These are the activations of a small neural network, seen along a few directions. Each row is one input.
In each table, some parts of the input vary, and every possible input appears once, in random order.
A made-up example of a description, with smaller parts first: one of 4 places along a line, together with either a single point or one of 9 places around a ring or (one of 2 separate values, together with one of 8 places around a ring).
Shared parts are said once, and a part with two or three values counts as separate values.
(in the rows, 128 means zero)

Other details of the inputs shift rows strongly along two fixed directions, in all tables alike. That doesn't count.

Rows:
R1: [ 96 167 142  89 148 143 170 164 120 126 128]
R2: [146 160 161  83 100 105 100  99 129 175 149]
R3: [149 114 125 111 131  94  95 132 128 115 147]
R4: [155 120 153 129 109 102  82 101 133 145 147]
R5: [126 134 123  98 120 115 140 139 141 115 135]
R6: [142  56 119 208 100 102  91 120 156 107 141]
R7: [106 143 114 123 145 166 157 122  98 127  94]
R8: [140 121 136 107  84 112  78  80 106 147 143]
R9: [127 155 126  90 125 119 140 142 130 123 143]
R10: [119 133 122 143 160 151 160 146 127 139 107]
R11: [129  61 102 228 173 143 130 151 139  91 108]
R12: [121 147 123 127 144 156 171 137 141 134  97]
R13: [153 128 139 132  94 102  91 103 140 148 152]
R14: [ 86 117 111 131 139 150 148 147 102  86 123]
R15: [127 163 123 120 148 158 169 138 129 142 106]
Each input here is: one of 3 separate values, together with either a single point or one of 4 places along a line.
- The inputs of R4 and R3 match in every part but the choice among 3 separate values. If R2 is changed in the same way as R4 into R3, which row does it become? => R1
- Which other rows does R13 become when the choice among 3 separate values takes its other values? List them by row number. => R9, R15

Rows:
R16: [100 121 102 141 144 148 163 156 122  90 116]
R17: [119 173 158 106 122 144 142 123 117 155 125]
R18: [113 123 124 160 158 160 156 145 128 114 106]
R19: [122 168 158  97 120 139 148 128 130 147 121]
R20: [135 157 155  93 100 128 111 100 126 155 135]
R21: [102 125 121 146 150 142 157 171 134  92 129]
R22: [ 95 119 130 149 157 146 149 164 121 102 124]
R23: [128 153 149  77 114 109 112 114 116 141 145]
R24: [178  13  68 228 118  77  48  94 132 106 139]
R25: [140  93 128 129  99  93  76 107 123 122 157]
R26: [114 125 122 165 157 160 156 148 120 122 110]
R27: [106 121 108 157 145 154 166 145 131 117 104]
R28: [126 171 150  95 138 144 141 127 128 148 118]
R29: [ 94 126 131 151 135 141 158 164 131  89 132]
R30: [114 170 159 106 110 152 140 120 116 156 127]
R31: [156  97  97 123 129  93 101 125 134 108 148]
R32: [151  90  98 119 119  91  84 101 115 122 139]
R33: [117 120 122 157 155 155 162 153 133 114 105]
R34: [148 159 136  84 123 111 123 117 140 161 135]
R35: [101 116 119 144 161 149 155 159 116 101 119]
R36: [130 156 141  74  96 113 118 119 127 133 152]
R37: [128 163 130  88 129 145 153 120 120 147 104]
R38: [166 103 119 144 122  96  79 106 131 145 143]
R39: [ 99  89 123 211 141 143 153 160 146  97 122]
R40: [152  99 124 142  94  95  88 104 145 140 151]
R41: [ 99 122 144 166 124 159 155 150 134 114 116]
R42: [152 157 143  83 123 115 119 117 134 157 128]
R43: [140 160 153  92 111 120 114 102 127 153 133]
R44: [154 155 125  80 128 114 128 112 134 160 130]
R45: [163  98 103 135 117 103  85  89 127 134 126]
- The inputs of R41 and R42 match in every part but one. If R40 is changed in the same way as R41 into R42, which row does it become? => R34
- What is each input in this table made of? => one of 5 places along a line, together with either one of 2 separate values or one of 4 places along a line
- Which other rows does R23 become when the place on the line of 5 takes its other values? List them by row number. => R22, R25, R32, R35
